A small network was trained on made-up records. Each row is its average activation on records with the value named, seen along a few directions.
Related values have similar rows: they may be neighbours, one step apart, or belong to one group.
(in the rows, 500 means zero)
Random noise pushes rows far along 2 fixed directions. That doesn't count. These rows show it; they differ only by the noise:
[502 518 600 537 442 399 502 608 450 611 445 516 482 603]
[551 431 566 602 539 488 495 613 493 534 424 669 497 490]
[563 427 562 611 559 492 499 619 497 530 405 703 509 476]
[417 346 572 554 346 586 398 508 502 447 750 307 278 534]


V, 18 values:
v15: [510 477 545 545 330 464 478 305 555 577 651 364 505 712]
v2: [453 339 442 461 426 772 412 374 589 170 917 167 145 363]
v12: [520 217 451 665 639 732 429 480 594 409 591 745 558 360]
v14: [470 680 497 397 546 367 598 520 460 687 293 590 792 701]
v4: [343 356 490 440 607 635 532 517 550 369 486 588 663 319]
v13: [618 478 422 629 446 504 465 350 518 411 682 368 272 504]
v1: [318 253 502 519 545 658 441 549 498 424 589 565 512 308]
v16: [437 464 578 562 386 504 473 527 457 517 652 440 386 527]
v8: [570 680 407 429 410 405 446 305 442 515 604 170 319 673]
v7: [572 520 458 581 594 486 493 608 542 502 439 618 423 388]
v17: [620 636 407 434 495 524 539 288 514 464 458 466 540 637]
v3: [471 503 431 412 708 604 528 578 498 336 402 638 672 249]
v9: [390 595 569 374 406 417 522 651 423 530 512 283 385 397]
v10: [532 377 461 616 337 538 393 313 574 493 777 369 283 555]
v18: [526 476 437 505 410 614 468 243 545 485 643 350 521 645]
v6: [473 400 561 523 520 464 536 664 435 474 396 679 580 331]
v5: [417 660 433 349 502 520 478 408 533 507 503 333 509 589]
v11: [401 647 539 260 409 396 527 624 473 506 434 244 462 487]
A value of V combines one of 6 hidden first parts with one of 3 second parts; all combinations occur once.
v18 and v4 share the first part; v18 and v15 share the second. Which value has the first part of v15 and the second part of v4?
> v1
v5 and v3 share the first part; v5 and v2 share the second. Which value has the first part of v2 and the second part of v3?
> v11
v7 and v13 share the first part; v7 and v16 share the second. Which value has the first part of v16 and the second part of v13?
> v10

P, 12 values:
p2: [450 833 498 202 467 356 516 428 445 634 385 183 584 740]
p11: [656 329 390 617 594 684 441 144 603 359 667 512 463 478]
p4: [393 485 438 376 508 702 480 421 581 332 661 349 584 390]
p12: [439 603 637 599 302 292 463 520 417 781 548 455 468 834]
p3: [392 462 436 372 463 540 436 526 466 383 596 296 336 481]
p6: [583 655 435 445 476 479 528 346 502 479 508 287 417 659]
p9: [250 423 512 343 605 618 508 599 452 404 553 529 601 386]
p7: [245 261 589 505 374 609 495 636 528 406 654 418 431 249]
p10: [726 678 518 576 589 337 578 591 464 592 261 706 611 498]
p8: [456 360 543 532 473 477 451 668 486 425 523 501 336 329]
p5: [445 623 638 499 180 287 529 620 432 748 582 213 315 700]
p1: [573 198 428 729 373 739 348 240 589 350 880 466 305 516]
The values of P form a 3 by 4 grid.
List every value one step from p2, in the order listed.
> p4, p3, p6
List every value one step from p12, in the order listed.
> p5, p1
List every value one step from p7, in the order listed.
> p9, p8
A value of P combines one of 3 hidden first parts with one of 4 second parts; all combinations occur once.
p5 and p12 share the first part; p5 and p10 share the second. Which value has the first part of p10 and the second part of p12?
> p1
p3 and p9 share the first part; p3 and p8 share the second. Which value has the first part of p8 and the second part of p9?
> p7

E, 18 values:
e5: [283 659 525 279 415 359 554 548 436 534 404 181 560 598]
e10: [375 455 421 381 433 719 418 351 556 298 778 191 338 488]
e17: [463 543 570 421 483 337 531 714 441 590 335 525 455 383]
e13: [563 483 449 537 477 643 484 290 554 532 571 494 568 612]
e1: [571 439 396 528 490 684 446 244 644 352 683 363 389 515]
e11: [453 748 608 450 289 141 536 358 364 933 408 297 605 989]
e3: [660 588 501 588 607 450 555 641 473 507 339 671 474 426]
e14: [437 564 465 401 483 507 532 493 481 531 534 439 645 634]
e2: [433 427 570 598 398 485 464 578 518 506 638 448 358 560]
e9: [672 527 401 553 562 494 478 353 575 403 558 418 389 531]
e7: [559 284 491 705 409 646 391 328 541 434 770 476 261 520]
e16: [461 454 451 431 481 577 405 409 556 302 760 182 237 470]
e12: [437 501 611 524 435 452 476 729 399 551 417 614 560 395]
e6: [320 322 505 433 507 706 504 519 514 372 597 540 576 279]
e15: [469 648 558 269 460 374 544 661 379 544 360 338 523 487]
e4: [773 620 497 632 513 361 584 479 490 602 325 671 480 551]
e8: [263 419 566 422 400 445 475 588 459 555 595 469 561 434]
e18: [393 252 491 619 524 714 393 452 571 368 765 537 459 423]
A value of E combines one of 6 hidden first parts with one of 3 second parts; all combinations occur once.
e13 and e14 share the first part; e13 and e1 share the second. Which value has the first part of e1 and the second part of e14?
> e10
e4 and e3 share the first part; e4 and e11 share the second. Which value has the first part of e11 and the second part of e3?
> e18
e15 and e9 share the first part; e15 and e12 share the second. Which value has the first part of e12 and the second part of e9?
> e7
